Each row below holds a small network's activations on one input, seen along a few directions.
In each table, some parts of the input vary, and every possible input appears once, in random order.
Descriptions start from the smaller parts, as in this example, which fits no table here: one of 4 places along a line, together with either a single point or one of 9 places around a ring or (one of 2 separate values, together with one of 5 places around a ring).
Shared parts are said once, and a part with two or three values counts as separate values.

Other details of the inputs vary at random and push rows far along two fixed directions, the same in every table; ignore that.

Table:
r1: [  9   6   3   1  -8   1  -4 -18  -2   3   1  -5  -3   2  -1]
r2: [ -1   8   6  11  -1  12 -11   0  -5   8   0   1  -3   2   7]
r3: [  8   7   3   5  -7   3   1 -17  -3   1   6   1  -3   0   4]
r4: [ -6 -18  -4  -4  -4 -14  10  18   7 -10  -5   7  45   1   6]
r5: [  3   6   6  15   1  11  -5  -1  -5   5 -10   2  -3  -1   1]
r6: [-15  -4  -4  -4   8   0   1  13   3  -1   9   6  -8   9  -7]
r7: [  4   8   2   4  -3  12 -10  -7  -5  -3  -5  -4  -2   5   1]
r8: [ 8  7  3  5 -3  4 -6 -7 -4  7  3 -1 -5 -2  8]
r9: [ -4  -4  -7 -12   6  -9  10   1   3   5  12   5  -9  -4  -7]
r10: [  0   0  17   6  -2  10   2  -8 -13  -9  -1 -13  -6  -4   6]
r11: [-1  7  6 16 -4 10 -7 -3 -1 -4 -3  1 -5  1  6]
r12: [ -1  -2  -7 -15   7  -7  11  -2   5  -5   4   0  -7   2 -15]
r13: [  1  10   6   7   2  13 -11  -1  -4   5 -10  -3  -2   3   2]
r14: [13  5  3  9 -2  3  1 -8 -4  3 -7 -1 -5 -5  3]
r15: [ 2  5  2 12 -7  9 -6 -7 -2 -5  0  0 -6 -1  7]
r16: [ -1  -3  -7 -16  10  -7  10   0   4   1   2   0  -7  -4 -12]
r17: [ 2  5  2 11 -5  9 -7 -4 -3  2 -1  0 -6 -6  9]
r18: [  1  -6  -7  -8   8 -10  17   0   3   1   1   6  -9  -7 -13]
r19: [ 3  6  6 16 -1 11 -4 -4 -5 -2 -9  2 -3  5 -1]
r20: [-14  -4  -5  -2  10  -2   3  15   5   0   3   5 -11  -3  -5]
r21: [-14  -4  -4  -8   7  -2  -4  12   3   0   3   1  -8  11 -12]
r22: [-11  -5  -8 -12   3  -3  -4   9   2  -1   7   0  -8   8 -11]
r23: [ -4  -4  -7 -15   6  -9   0   7   4   6   5  -2 -10   1  -9]
r24: [ -2  -2  -7 -15  11  -6   5   7   4   1   1  -1  -9   0  -9]
r25: [ 9  6  3  8 -4  2 -2 -8 -1  2 -1 -2 -7 -8  9]
r26: [ 10  -4   7  10 -17 -10   1  -2   6  -9  -7  -1  46  -5  25]
r27: [-11 -22  11 -11   1 -14  14  19   0  -9  -2  -8  42 -10  14]
r28: [  2   6   2   7  -5  11 -11  -3  -6   8   3   1  -4   0   8]
r29: [ -1   7   6   7  -2   9 -16  -1  -4  10  -6  -4  -3   4   3]
r30: [  5   8   2   3  -1  12 -11  -4  -5   4  -7  -4  -2   0   3]
r31: [ -2 -16  -3  -8  -5 -23  16   9  13  -4   0   6  42 -12  13]
r32: [ 10   6   4   0  -5   1  -5 -15  -2  10  -1  -5  -3  -4   1]
r33: [ -4  -5  -7  -7   3 -11  15  -2   6  -7   9   5 -11  -5  -8]
r34: [  0  -6  -7  -7   5 -10  18  -3   3  -6   3   5  -9  -2 -15]
r35: [ -5  -4  -7 -14   4  -9   1   5   4  -1   7  -2  -9   6 -11]
r36: [ 11   9   3   2  -3   5  -5 -11  -3  -3  -5  -6  -3   4   1]
r37: [  2   6   2   8  -7  10 -10  -5  -5   1   5   1  -4   5   6]
r38: [ -1  -6  -7  -6   7  -8  13   4   3  -6   2   4 -10   2 -13]
r39: [  1  10   6   8   0  13 -10  -3  -4  -2  -8  -3  -1   8   0]
r40: [-11  -5  -9 -13   5  -3  -5  12   2   6   5   0  -9   3  -9]
r41: [ -7  -7  -9  -5   9  -2   6  11   1   1   0   6  -9  -2 -10]
r42: [  9  -3   8   6 -16  -8  -2  -1   3  -3  -2   0  48   1  25]
Each input here is: one of 2 separate values, together with either a single point or (one of 4 places along a line, together with one of 5 places around a ring).
Question: The inputs of r15 and r17 match in every part but the choice among 2 separate values. If r42 is changed in the same way as r15 into r17, which row does it become?
Answer: r8
Question: The inputs of r10 and r27 match in every part but the choice among 2 separate values. If r39 is changed in the same way as r10 into r27, which row does it become?
Answer: r13

Table:
r43: [-3 -1 -3 -2 -2 -3 -2  3  2  2  6  4  5  2  4]
r44: [ -5   0 -16 -19  16  -6  13  -4   2   2  15   4 -51  -1 -29]
r45: [-1 -2  1 -8  0 -3 -2  2  0  5  1 -3  7  2  0]
r46: [  6   2   3   9 -11  -1  -8  -2   2   5  -6   1  23   1  12]
r47: [-3 -4  2 -1  1  0  2  4 -1 -7 -4 -3  6  3 -2]
r48: [-4 -4  0  5  1 -1  3  6  2 -2 -3  5  4 -1  1]
r49: [-2 -2 -2 -6 -1 -4 -4  4  2  3  2 -2  4 -1  4]
r50: [ 15  23  15  31 -10  30 -16 -28 -16   5  -3  -5 -29  -2  11]
r51: [ 4 -4  1  0  0 -7 13 -4  2 -5  0  1  3 -7  0]
r52: [-1 -1 -1 -6 -1 -3 -3  1  2 -1 -1 -3  7  5 -3]
r53: [-2 -1 -1  1  3  1  3  5  1 -4 -5  3  6  1 -1]
r54: [-4 -4  2  0  1 -1  2  6  0 -3  0 -2  3 -5  5]
r55: [ 1  1 -4 -4  1 -2 -3  3  4  1 -2  2  7  4 -2]
r56: [-3 -4  4 -2  3  0  3  5 -3 -1 -2 -3  5 -1  0]
Question: The inputs of r51 and r44 match in every part but one. If r47 is changed in the same way as r51 into r44, which row does it become?
Answer: r52
Question: What is each input in this table made of?
Answer: one of 2 separate values, together with either a single point or one of 6 places around a ring
Question: Change only the choice among 2 separate values in r54. List by row number the other rows that result.
Answer: r49

Table:
r57: [  9   7   4   0  -5   3  -7 -10  -3   4  -6  -4  11   4   1]
r58: [ 9  7  0  6 -8  2 -7 -8  1  7 -4  2  9  3  3]
r59: [ 8  5  2  3 -7  2 -9 -8  0  2 -7 -5  8  2  3]
r60: [ -8  -8  -9 -10   2 -12   5   8   7   0  11   7   2   4  -6]
r61: [ -8 -11  -2 -10   6  -8  14   8   2  -9   7   0   3  -1  -7]
r62: [  3  13  -2   4  12  14   0 -14  -9   0   1  -3 -61   0 -23]
r63: [  6   5   7   1  -7   3  -6 -10  -4   1   0  -5   8   4   7]
r64: [ 7  5  2  6 -7  1 -8 -6 -1 10  1  1  7 -2  9]
r65: [-10 -11  -6  -4   4 -10  14   8   5  -6   8   8   2  -2  -5]
r66: [ 6  1 10  6 -3  5  1 -6 -6  2 -5 -5  7 -6  8]
r67: [ 8  6  1  4 -5  3 -9 -5  0  6 -1 -2  7 -3 11]
r68: [ -8   4   4  11  -4  17 -23  12  -6   3  -7  -1   9  11   8]
r69: [10  5  3  9 -4  4  1 -6 -2 -4 -9  0  6 -3  7]
r70: [-24  -8   1   1  11   4  -3  28   2  -4  -1   4   4   8  -3]
r71: [ -9 -11  -4  -8   4 -10  12   9   4 -10   5   0   0  -3  -6]
r72: [ 6  4  4  3 -7  1 -9 -6 -1  6 -3 -6  6 -2  9]
r73: [ 6  3  5  9 -4  5  0 -4 -3  0 -5  0  5 -9 12]
r74: [ -9  -9  -7 -14   2 -12   4   8   7  -4   7   0   1   3  -6]
r75: [ 7  6  2  4 -8  3 -7 -8  0 -1  1 -1  6  1 10]
r76: [ 7  5  6  0 -5  3 -7 -7 -4  8 -2 -6  8  0  8]
r77: [ -4  -5 -12 -14   6  -9   4  10   9  -1   2   5   3   3  -9]
r78: [ -9 -11  -3  -9   7 -10  11  12   4  -3   2   1  -1  -7  -5]
r79: [ 6  3  5 10 -6  5  2 -7 -2 -7 -2  0  5 -5 10]
r80: [ -9 -11  -5  -5   6 -10  12  11   5   1   5   8   1  -6  -4]
r81: [  2  14  -5   7  11  15   2 -15  -8   5   4   4 -61   2 -22]
r82: [ -4  -9  -3 -11   9  -8  13   8   2  -6  -1   1   4   1 -11]
Question: The inputs of r80 and r64 match in every part but one. If r61 is changed in the same way as r80 into r64, which row does it become?
Answer: r63
Question: What is each input in this table made of?
Answer: one of 2 separate values, together with either a single point or (one of 3 separate values, together with one of 4 places along a line)
Question: Change only the choice among 3 separate values in r66. List by row number the other rows that result.
Answer: r61, r82
